These are the activations of a small neural network, seen along a few directions. Each row is one input.
In each table, some parts of the input vary, and every possible input appears once, in random order.
Descriptions start from the smaller parts, as in this example, which fits no table here: line(6) and (point or ring(11) or (values(3) and ring(5))).
Shared parts are said once, and a part with two or three values counts as separate values.

Table:
row 1: [ -7  90 -15  -7 -66  13  -3 -24  43  58  45]
row 2: [ -3  81  12  18 -44  25  -9 -45   7  54  54]
row 3: [-11  50  23  21 -53 -20  17 -12  61  53  52]
row 4: [ 33 -66  24  -6  79 -42 -25  32 -46 -42 -55]
row 5: [-11 -47 -15 -27  45   3  -4  40  -9 -47 -62]
row 6: [  1  26  18  20 -22 -21  69 -32  95  49  62]
row 7: [ -8  87 -29  17 -47  83  12 -69  20  29  40]
row 8: [  6 -22 -31 -34  12 -17 -41  40 -34 -19 -42]
row 9: [ -9  92 -52  -5 -67  68  14 -45  47  37  30]
row 10: [ 14 -70  33  10  25 -41 -26  42 -55 -18 -15]
row 11: [-10  44  46  43 -32  -6  12 -35  30  48  60]
row 12: [ 13 -66  11 -14   3 -54 -21  64 -26 -13 -25]
row 13: [ 30 -62   2 -32  59 -53 -19  53 -13 -42 -65]
row 14: [  0 -32 -32 -44  21  10 -36  38 -38 -51 -67]
row 15: [-15  54 -38   4 -42  23  64 -63  71  27  42]
row 16: [ -5 -58  23   6  18  -8 -19  34 -53 -32 -15]
row 17: [-13  47 -12  28 -24  36  59 -83  38  22  51]
row 18: [  1  22  42  41  -5  -5  65 -56  66  41  70]
row 19: [  9 -26  -7 -10  33  -4 -45  18 -65 -25 -31]
row 20: [ -7 -56   0 -15  -2 -23 -15  60 -26 -25 -22]
row 21: [ -8 -52   7   1  66  13  -9  22 -42 -48 -50]
row 22: [  3 -37 -10 -17  44  21 -40  21 -71 -53 -55]
What do these inputs look like to the network? -> values(2) and (ring(5) or ring(6))
The inputs of row 22 and row 14 match in every part but the values(2) part. If row 4 is changed in the same way as row 22 into row 14, which row does it become? -> row 13

Table:
row 23: [ 13 -14 -32 -42  47  10 -40  28 -50 -30 -73]
row 24: [-21  29 -75 -23  -4  75  48 -52  46 -19 -12]
row 25: [  3 -64  80  42  21 -80  84  16  84  25  48]
row 26: [ -1  75 -54 -29 -74  23 -11  -2  53  37   9]
row 27: [-29  92 -68 -31 -62  58 -28 -12   9  13   3]
row 28: [ 22 -78  21   0  88 -26 -32  29 -65 -56 -54]
row 29: [  6 -41 -19 -33  -3  -7 -71  83 -78 -36 -54]
row 30: [ 12 -92  20 -27  20 -57 -49  85 -61 -50 -52]
row 31: [ -7  22   3  48  19  51  76 -92  26  -4  35]
row 32: [ -2  83  21  19 -93   5  -8 -25  25  72  87]
row 33: [ -3 -46  -1  -2  65  37 -20  -6 -72 -62 -54]
row 34: [ -8  73  41  62 -30  35  17 -84  17  67  85]
row 35: [  16  -41   64   15    5 -124   33   31   65   42   33]
What do these inputs look like to the network? -> values(2) or ring(5) or ring(6)
A walk changes only the ring(6) part. It starts at row 24 and steps to row 27. List the rest of the walk in order. -> row 26, row 32, row 34, row 31

Table:
row 36: [  2   3  -9 -22  -3  15 -58  34 -47 -15 -36]
row 37: [-12 -38  14  -6 -16 -32   1  43   3  -7   0]
row 38: [ 25 -24  17 -17  27 -54 -16  37  10  -3 -29]
row 39: [ -4 105 -33   3 -56  44  52 -73  89  61  61]
row 40: [  6 -58  32  23  50 -23  19   7 -12 -23  -7]
row 41: [-20  61  -1  19 -78  -3  52 -34  85  62  73]
row 42: [-15 118 -17  19 -47  74  35 -86  67  52  56]
row 43: [ -9 -45 -34 -25   2  13   4  31 -14 -35 -34]
row 44: [-10 -62   8  -6   4 -22  21  38  11 -27 -17]
row 45: [  9 -45  -2   7  40   3   9  -9 -36 -36 -22]
row 46: [ 17 -26   3  -7  53 -12 -17  -8 -43 -29 -32]
row 47: [ -1  86   6  25 -53   5  65 -69 110  71  84]
row 48: [  1  99   0  34 -44  45  47 -99  55  60  81]
row 49: [-25  -7 -11 -10 -10  31 -34  28 -42 -28 -23]
row 50: [-20  79 -43   2 -80  31  35 -41  61  55  55]
row 51: [ -9 -25   7   5  -7   5 -20  13 -53 -18  -1]
row 52: [-14 -37  41  20   1 -21  -9  30 -26  -5  13]
row 53: [ 26  -4 -26 -34  25 -21 -36  30 -15 -13 -45]
row 54: [ 15  -9 -26 -34 -11 -16 -43  43 -27  -3 -28]
row 55: [ 17 -27  15 -14  -7 -55 -29  50  -4   6  -6]
row 56: [  8 -17 -31 -35  38 -15 -13  20  -5 -29 -49]
row 57: [-17 -17 -26 -26 -21   4 -13  40 -15 -17 -21]
row 58: [ -7 -64  33  22  23 -12   7  20 -25 -21   0]
row 59: [ -8 -26 -18 -10  37  34  -1   7 -23 -48 -49]
row 60: [  3 -55   7  -4  30 -35  31  26  24 -28 -21]
row 61: [-21 -31 -18  -9  11  42 -16  21 -35 -46 -39]
row 62: [-20  60  25  47 -60   9  41 -52  51  68  87]
row 63: [  9 -37  37   7  59 -34  -4  10 -14 -15 -21]
row 64: [ -4 -51  -1   7  14  15  -3   4 -49 -34 -16]
row 65: [  0  -7 -16 -20  49  15 -32   6 -31 -38 -55]
row 66: [ 21 -16   7  -5   2 -15 -49  17 -62  -4  -9]
row 67: [-13  73 -10  33 -67  32  28 -69  24  54  76]
row 68: [ 16   5  -9 -22  36  12 -51  17 -39 -23 -54]
row 69: [ 12 -37  11 -17  43 -52   4  26  15 -19 -30]
row 70: [  4 -38 -35 -24  28   2  16  18  -1 -37 -41]
row 71: [ -4  85  34  50 -36  22  58 -85  80  76  93]
row 72: [ 31 -11   9  -7  38 -16 -39   5 -48 -14 -29]
row 73: [ 25 -24  43   7  46 -39 -25  22 -22  -1 -18]
row 74: [ 12 -26  41  10   8 -39 -36  37 -30   8   3]
row 75: [-28  91 -27  16 -69  62  17 -55  35  44  51]
What do these inputs look like to the network? -> ring(5) and (values(2) or ring(6))
The inputs of row 67 and row 50 match in every part but the ring(5) part. If row 45 is changed in the same way as row 67 into row 50, which row does it become? -> row 70
The inputs of row 53 and row 72 match in every part but the ring(5) part. If row 56 is changed in the same way as row 53 into row 72, which row does it become? -> row 46
Which other rows agree with row 55 in the ring(5) part? List them by row number. -> row 37, row 38, row 41, row 44, row 47, row 60, row 69
A walk changes only the ring(5) part. It starts at row 36 and steps to row 66. List the rest of the walk in order. -> row 74, row 55, row 54

Table:
row 76: [  1  35 -15   0   7  68  -7 -28 -15 -12 -13]
row 77: [-14   5  51  37  10  -2  22 -30  12  12  21]
row 78: [ -7  45 -23 -17 -29  42 -38  19 -11   8 -11]
row 79: [-12   4 -46 -44  -8  -4 -18  24   8 -12 -29]
row 80: [-25  28  -3  21 -10  38  24 -39   5  13  32]
row 81: [ -2  -3 -40 -29  30  23  15 -21  -2 -30 -23]
row 82: [ -4 -37   7 -15 -11 -30  10  49  40  -5  -5]
row 83: [ 12   2  38  17  10 -54 -24  19  20  35  16]
row 84: [  5 -17 -43 -29  -6 -26   8  39  21 -16 -34]
row 85: [ -1  23  17  16 -53 -24   6  -6  17  36  56]
row 86: [   6  -65   24    9   61   -3  -44   25 -112  -51  -33]
row 87: [  5  47 -44 -18 -53  30 -21 -14 -12  26  11]
row 88: [ -9 -47  13   7  27   1  41  12  32 -22  -1]
row 89: [ 15 -33  25  -6  -3 -65  22  33  30  21   9]
row 90: [ 14 -45  33  18  32 -36  49 -12  29   0   5]
row 91: [  9  36 -29 -34 -12   8 -37  13  -8  -8 -30]
row 92: [ -3  34 -35   6 -16  60   8 -53 -13   7   8]
row 93: [-10  40 -13  -2 -50   6  -7  -4   8  30  36]
row 94: [ -2  11  25  40 -18   5  34 -49  17  15  52]
row 95: [  0 -27 -36  -7  31   6  39   2  14 -32 -31]
row 96: [-13  16  43  13 -25 -31  -5  14  12  32  25]
row 97: [  1  25 -20 -11  26  39 -10 -27  -8 -27 -34]
row 98: [  12  -69   21   -8   13  -21  -76   64 -101  -34  -42]
row 99: [ 20  -7  47  33  46 -29   8 -28  16  16  14]
What do these inputs look like to the network? -> values(2) and (point or ring(11))
The inputs of row 99 and row 83 match in every part but the values(2) part. If row 81 is changed in the same way as row 99 into row 83, which row does it become? -> row 79

Table:
row 100: [ -1  -5   3  -1 -16 -32  14  10  18  13  10]
row 101: [  4  19  14  36  -7   6  14 -34   5  23  38]
row 102: [  0 -13  15   7 -14 -23  18   4  19  22  31]
row 103: [-10  11  30  33 -12   4  21   0  15  21  31]
row 104: [  6 -52  14 -17  25 -30 -80  69 -93 -33 -50]
row 105: [-10  11 -20 -13 -23  32   2 -13   5  -8  -2]
row 106: [-13  40  -2  11   3  29   1 -23   5  14  12]
row 107: [  9   8  -2 -19  -7 -24  -1  10  32   5   1]
row 108: [-19  23 -20   0 -16  36   5 -38  -8  -8  12]
row 109: [ 22  42   6  12   3  13   8 -37  10  29  19]
row 110: [ 19 -99  14 -17  85 -19   1  24 -38 -74 -70]
row 111: [ -9   2 -34 -21 -17   7   1   5   7 -11 -13]
row 112: [  1  12 -18 -11  -3   1  -5  22  23   7 -19]
What do these inputs look like to the network? -> values(2) or ring(11)
